[[  -0.5  -33.0  -14.1 -261.9  106.8   40.6 -121.5 -191.9   70.8  136.4]
 [  94.1  -14.9  142.7  127.8 -189.2   45.5 -107.3   73.3  -33.6 -237.2]
 [  66.2   10.4   35.2  264.1 -126.0  -14.8   39.0  167.9  -72.8 -166.5]
 [ 146.6  -34.0 -169.4   68.1  220.1   17.0  -43.4  -43.1  -25.6  216.7]
 [  30.1  -33.2  172.2 -171.5 -133.6   76.0 -199.0 -109.7   53.2 -144.4]
 [ 120.1   -1.1 -146.7  270.7  105.3  -23.8   67.5  119.0  -84.9   80.9]
 [-174.9   53.5 -108.9   85.6   32.7 -113.4  267.8  121.0  -37.5   57.6]]	-14.1

[[ 273.7  110.2  109.0  210.9 -119.6 -113.3]
 [  -8.8  155.6   -0.5  -21.8  111.4  -64.9]
 [ 261.8   97.4  105.3  202.0 -109.4  -91.2]
 [-129.8   21.8  -11.1  -94.0  209.3  175.4]
 [-204.4  -40.6  -40.8 -155.0  273.1  286.4]
 [ -78.8   31.9   13.7  -47.9  166.5  144.7]
 [  49.7  -39.6   76.6   70.3   62.5  196.8]
 [-160.8   10.4  -25.3 -121.3  235.4  201.5]
 [ -72.3   59.2    9.0  -48.2  161.3  102.8]
 [ 269.1   83.2  112.5  211.7 -115.4  -73.1]
 [ 236.7   71.5   98.8  184.0  -88.3  -45.6]]	109.0

[[-0.03 -0.11  0.01 -0.05  0.09  0.04 -0.06  0.03 -0.10]
 [ 0.00  0.07 -0.14  0.04 -0.17 -0.08 -0.15 -0.19 -0.26]
 [-0.05 -0.01  0.06  0.02  0.03 -0.23 -0.25 -0.11 -0.02]
 [ 0.04 -0.04  0.15 -0.18 -0.06 -0.11 -0.11 -0.04 -0.18]
 [ 0.11  0.04  0.12 -0.06 -0.10 -0.19  0.09 -0.20  0.04]
 [-0.22 -0.03 -0.08  0.05 -0.03 -0.17 -0.19 -0.16  0.10]]	0.01

[[-0.648 -2.537  1.630 -2.361 -2.535 -0.532  0.219 -1.244 -1.318  2.596
   0.106 -1.552 -0.512  1.706  1.173 -2.613]
 [ 2.330  2.338 -1.622  1.569 -0.826 -0.504 -0.582 -0.462 -0.555  0.311
  -1.586  0.141 -2.468 -1.860 -1.383 -2.103]
 [ 1.452 -1.533  0.312  1.884  1.383  0.286 -0.220 -1.080 -2.282  0.109
   0.648  0.729  1.091  2.422  1.641 -2.517]
 [ 2.622  2.551 -0.196  2.149 -1.561 -2.378  0.854 -2.663  0.347  1.760
  -2.590 -0.570  2.528 -0.628 -1.844  0.508]
 [-0.583 -1.565  1.658 -1.999 -1.796  1.167 -2.355  0.892  1.913  2.667
   1.633  0.498  1.427 -2.546 -0.474 -0.821]
 [ 1.820  0.105 -1.419 -0.448 -1.215  2.162  2.614  0.663  1.004  2.138
   2.103  1.293  2.690 -1.367  0.650 -0.177]
 [ 1.819 -2.116  1.140 -1.332 -1.301 -1.973 -1.638 -0.168  0.835 -2.146
  -1.707 -1.619 -0.967  0.865  0.257  0.355]
 [ 0.983 -2.372  0.167 -2.026  0.238  0.451 -0.341 -1.748  1.860  0.712
  -1.604 -0.517 -0.602  0.931 -1.535 -0.391]
 [ 2.462  1.826  2.685  2.161 -1.742  0.197  2.514  0.913  1.258  1.747
  -2.299  0.735 -1.480  0.997 -0.718 -2.524]
 [-0.010 -0.665  0.435 -0.281 -2.309 -2.557  2.206 -0.997  0.155  0.314
  -2.401  2.590  0.094  0.279  1.028  2.452]]	1.630

[[ 0.1  0.7  0.7  0.8  0.7  0.5  0.5  0.4  1.6  0.6  0.7]
 [-0.2  0.4  0.7  1.0  0.7  1.2  0.5  0.4  1.5  0.5  1.2]
 [-0.2  0.6  0.0  0.2  1.1  0.8  0.5  0.3  0.2  0.5  0.8]
 [-0.2  1.4  0.6  0.4  1.3  0.4  0.5  0.4  0.6  0.5  1.1]
 [-2.1  0.4  0.4  0.7  0.6  1.2  0.5  0.7  0.7 -0.1  1.1]
 [-0.2  0.5  0.9  0.3  0.2  1.2  0.5  0.7  0.1  0.5  1.3]
 [ 0.1  0.5  1.0  0.7  0.8  1.0  0.9  1.0  0.1  0.5  1.1]]	0.7

[[ 0.52  1.42 -0.08  0.49  0.90 -0.22  2.08  0.38  1.36  1.26 -0.39  2.15
  -0.28 -0.06]
 [ 0.96  1.80 -1.41 -0.54 -0.99  0.47  1.69 -0.90  1.06 -0.15  0.06 -0.03
  -0.09 -0.60]
 [-0.72 -1.53 -0.35  0.63  1.08  0.33 -1.76  0.58  1.08 -0.12  0.14 -0.97
  -0.29 -0.02]
 [-0.18  0.11 -1.47 -1.05 -1.13 -0.06  0.46 -0.64  1.22 -0.10  1.46  0.32
  -0.72 -0.94]
 [ 1.12  0.67 -0.13  0.13  1.10  0.50  0.62  0.73 -0.35  1.39  0.94  1.23
   0.12  0.11]
 [ 1.00  0.80  0.53  0.62  0.00  0.42  0.72 -0.16  0.65  0.50 -1.36  0.13
   0.39  0.38]
 [ 0.62 -0.27  0.25  0.09  0.02  0.70 -0.85 -0.17 -0.86 -0.23  0.59 -1.07
   0.12  0.03]
 [ 1.28  1.26 -1.74  0.33  0.67  1.02  1.29 -0.60  2.72  1.04 -1.28 -0.19
  -0.82 -0.85]
 [-0.60 -0.56 -0.95 -0.82 -1.67 -0.60 -0.59 -0.93  1.73 -1.33  0.20 -0.81
  -0.57 -0.73]
 [ 0.94  0.43 -0.48  0.71  1.19  1.60  0.18  0.29  0.01  1.03 -0.46 -0.94
   0.08  0.11]
 [-0.18 -0.04  0.77 -0.51 -1.61 -0.68 -0.07 -0.43  0.50 -0.72  0.14  0.22
   0.90  0.58]]	-0.08

[[ 2.100  2.217  0.918  2.859  1.218  1.624  1.140  0.842  1.232  0.115
   2.527]
 [ 1.236  2.038  0.821  2.083  1.784  1.617  1.715  1.269  0.808  2.783
   2.109]
 [ 1.726  1.727  0.567 -2.424  1.671  1.436  0.799  1.932  1.214  2.762
   1.201]
 [ 1.101  1.226  0.716  0.089  2.130  0.360  1.950  0.363 -0.260  1.878
   1.918]
 [ 0.338  0.722  2.487  0.891  2.257  1.951  1.316  0.768  0.887  0.427
   2.229]
 [ 0.643  0.337  0.715  0.539  1.706  0.995  0.998  1.881  1.492  2.047
   1.167]
 [ 1.728  0.820  1.941  0.374  1.084  1.693  0.989  1.367  1.762  1.479
   0.436]
 [ 1.807  1.503  1.147 -0.132  2.163  0.712  0.802  1.606  1.407  1.560
  -0.060]
 [ 1.471  1.374  1.470  2.670  1.968  0.956  0.504  1.128  1.349  2.041
   1.911]
 [ 0.987  0.517  2.108  2.599  1.945  2.253  1.221  1.688  0.995  1.347
   1.498]
 [ 0.680  2.162  1.698 -0.781  1.776  2.599  0.591  2.405  1.981  1.227
   0.564]]	0.918

[[  9.3   1.2   1.5  16.0  -0.3   0.3  -0.6   1.2  12.0   1.0   5.7 -22.7
    7.4]
 [  5.4   4.2   6.9   9.9  27.0  -5.8  -4.3  -0.1   5.4   0.6  10.0  -0.9
    3.2]
 [  7.9   4.4  12.5   9.4  21.8  18.4   2.6   5.7   5.1   6.3  27.1  -5.1
   14.5]
 [  7.1  13.3   0.0   7.1  25.4  12.3   5.0   3.8  10.8  14.2  -2.8  -0.9
   10.5]
 [  6.2  -2.6  11.1   1.0  -8.6  -5.8  -6.5  17.6  -0.4  11.9  24.1   7.6
   17.7]
 [  0.1   5.1   0.5   6.5   2.8  -1.8  13.6  14.6   4.6   4.9  13.6   4.3
   -2.7]]	1.5

[[ -5.700  -6.035   5.879  10.487   6.274  10.962  10.740  -5.900  10.973]
 [  6.787   7.339  18.660  -3.709  18.329  -3.907  -3.887   7.018  -3.935]
 [ -1.504  -1.536  12.072   5.608  12.155   5.848   5.702  -1.558   5.844]
 [  0.644   0.774  18.067   2.948  17.889   3.054   2.939   0.667   3.041]
 [ 16.319  17.427 -20.933 -11.715 -20.050 -12.191 -11.851  16.846 -12.212]
 [  8.582   9.222   4.364  -4.825   4.507  -5.043  -4.944   8.864  -5.064]
 [ -7.698  -8.162   8.580  12.486   8.921  13.046  12.772  -7.963  13.059]
 [ -4.107  -4.396 -20.011  10.254 -18.724  10.774  10.659  -4.270  10.801]
 [ -1.555  -1.597   9.173   5.829   9.361   6.085   5.945  -1.612
    6.084]]	5.879
